D: [-26 -63 -66  61  83 -86  19 -12 -46 -18 -42 -42  -2  64 -58  47  13]
S: [-95  58 -13 -83 -47 -13  -7 -52 -50  48 -11 -15  11 -63  24 -64 -74]
V: [ 20 -53 -50  35  14 -77  17  43 -37  98 -78   5 -26  78   3  30 -58]
Z: [  47  -27  -69   -3   20   64   34    0   52 -112   18   63   54   28
  -10   -6   69]
M: [-102   -8   47  -27  -66   -3  -71   51  -96  -25   23  -32   23  -63
   38   23    1]
Q: [-20  35  83 -60 -93  69 -51  33   1   5  52  11   2 -82  64 -24  -6]
loc: [30]  V, 15
Table of tags by key:
[-12] -> K_741
[83] -> K_810
[61] -> K_765
[35] -> K_15
[-83] -> K_876
join D 3:   K_765
len: [  47  -27  -69   -3   20   64   34    0   52 -112   18   63   54   28
  -10]  15
at: [ 47 -27 -66  -3]  M, 2

P: [ 80 -51 -55 -61  11 -74  49  71  17  46 -68 -55  39 -45 -57  96]
F: [ 82  29 -14 -49 -29 -23 -15 -49 -29  -1  81  94 -17 113 -25  -8]
W: [-64 -42 -40   1  82  29 -15 -49 -29 -23   6   1 -84 -13 109 -76]
[ 80 -51 -55 -61  11 -74  49  71  17  46 -68 -55  39 -45 -57  96]  P
[ 82  29 -14 -49 -29 -23 -15 -49 -29  -1  81  94 -17 113 -25  -8]  F
at: [-64 -42]  W, 0
at: [ 82  29 -15 -49 -29 -23]  W, 4

gofo: [ 64  37  30  30  38  50  58  42  22  -5 -24 -21]
zud: [70 95 76 62 40 33 27 44 50 43 30 15]
repuf: [-1 24 37 35 36 29 25 35 51 65 74 91]
Kadup: [95 68 46 43 54 74 42 86 81 58 43 33]
fiz: [44 66 54 83 83 83 48 41 29 25 34 56]
nuki: [ 26  32  51  78  70 104  71  64  59  51  58  88]
kubop: [ 36  29  27  28  30  39  -4 113  73  89  71  58]
loc: [-5]  gofo, 9
len: [ 64  37  30  30  38  50  58  42  22  -5 -24 -21]  12
loc: [68]  Kadup, 1
Table of tags by key:
[36] -> K_265
[30] -> K_399
[65] -> K_725
[37] -> K_365
[31] -> K_674
join repuf 4:   K_265

dut: [ 44 -41  -1  12 -77  39  37  59  42  53 -51  29  48  27 -10  -3 -21 -27
  23  -1  68 -12   6 -31  54  91 -68  47  13  -6]
Saf: [  0 -59  23  38 -60   2  -7 -48  27  47 -38   2 -18 -88 -25  13  34  15
 -49 -46 -31 -46  58 -50 -28  36  -5  67  45  16]
vegun: [ 24 -50  50  -7  90  -6 -12  10 -10 -61  26  20  -6  52 -66 -80  13 -67
  17  19 -13   3  -8  30 -17  81   0   2 -27  49]
momap: [-60  11  39  -9 -21 -20   0  18  14  34  41  29 -25   3  23 -17  43 110
 -38 -13 -32 -20 -12  -3 -15 -41   3  98  35   0]
refir: [-81  14 -11 -36  71  10  -8  23  20 -38   0  21  25  36 -17  17 -71 -57
 -20 -35 -23  59   6  37  15  34  -7  -8  90 115]
luri: [ 24 -28 -31 -13  32  -2 -60 -98   6 -23  87  -4   7 -23  50  42 -14 -27
 -19 -31   1  13 -60 -89   7 -64 -72 -34  33  -9]
gela: [ -50   19   13  -44   -5  -75    9    5   75   16   17  -26  -24   31
  -15    8  -27  -59  -53  -21  -66    3   -2   96 -101  -19   -1  -21
  -69   55]
peze: [ 17  -3  -9  89 -28  27  92  29  23 -65 -28 -39   9 -36  51 -48  76  -3
  55  60  60  -1  22 -40 -24  93 -80  28 -17  10]
tafa: [ 55 -38  42 -51  14  16 -77 -25  47   1  63 -46 -22  24  65 -31  54 -57
   4 -36 -58  96  43  44  91 -39  15  -1  58 -23]
rala: [ 34 -24   8  26  10  56 -20 -38   5  23  -3  -5  31  35   5   2  13 -42
  44 -19  23   0 -36  -9  89  11 -14  39 -20  68]
galin: [-63 -29 -93   7  28 -58  43  25  69  21 -10  13 -17  68  64 -57 -39 -53
 -24 -49  21  85 113  70  -2 -10 -18 -49 -42  -3]
Paf: [ -58  -19  -33   22   24   34  -58  -78  -27   22   36   49  -75  -63
 -110   23  -14   31   -6   24    4  -18    1  -47   63   55   -9    2
   22   32]
len: [ 24 -28 -31 -13  32  -2 -60 -98   6 -23  87  -4   7 -23  50  42 -14 -27
 -19 -31   1  13 -60 -89   7]  25
[  0 -59  23  38 -60   2  -7 -48  27  47 -38   2 -18 -88 -25  13  34  15
 -49 -46 -31 -46  58 -50 -28  36  -5  67  45  16]  Saf
key -> tag
[21] -> K_385
[62] -> K_690
[22] -> K_44
[38] -> K_987
[23] -> K_973
[63] -> K_937
[-9] -> K_437
join Paf 3:   K_44

vub: [ 2 -1 -1  2  5  1  1 -3 -5  0  3 -2  0 -2 -1 -3  0]
vig: [ 15  -5 -13 -26 -25 -13 -11  30  17  11  -9   7  -9   9   1  28   5]
tuto: [ 91 -14 -70 -59 -25 -44 -38  75  -3  66  -9   7 -20  12  -9  98   7]
Sev: [-36 -24   2 -34 107 -58  56 -44  32 -48  93 -22 -31 -20  38 -16  33]
rudap: [  2  -1  -1  -6 -10  -4  -2   9   8   0  -5   4  -3   3   1  10   1]
Table of tags by key:
[-9] -> K_852
[-3] -> K_791
[-14] -> K_907
[-59] -> K_479
[-20] -> K_326
join tuto 12:   K_326
[ 91 -14 -70 -59 -25 -44 -38  75  -3  66  -9   7 -20  12  -9  98   7]  tuto
[-36 -24   2 -34 107 -58  56 -44  32 -48  93 -22 -31 -20  38 -16  33]  Sev
[ 15  -5 -13 -26 -25 -13 -11  30  17  11  -9   7  -9   9   1  28   5]  vig
len: [ 2 -1 -1  2  5  1  1 -3 -5  0  3]  11

Sekip: [  3  36 -16  61 -93  -7 -58 -40  56   1  10]
teviv: [ 72  47 -43  45  13  18  48  17  25 -38  17]
sebo: [-21  -8  -3 -51 -60  46  30  12  55  29 -66]
Rig: [-36 -11   3  33  20  23 108 -10  -8 -56  64]
len: [  3  36 -16  61 -93  -7 -58 -40  56   1  10]  11
len: [-36 -11   3  33  20  23 108 -10  -8 -56  64]  11
loc: [30]  sebo, 6
[-36 -11   3  33  20  23 108 -10  -8 -56  64]  Rig
key -> tag
[16] -> K_640
[-43] -> K_816
[-11] -> K_472
[-10] -> K_474
[13] -> K_280
[12] -> K_288
[17] -> K_624
join teviv 7:   K_624
[-21  -8  -3 -51 -60  46  30  12  55  29 -66]  sebo
at: [-43  45  13  18  48]  teviv, 2

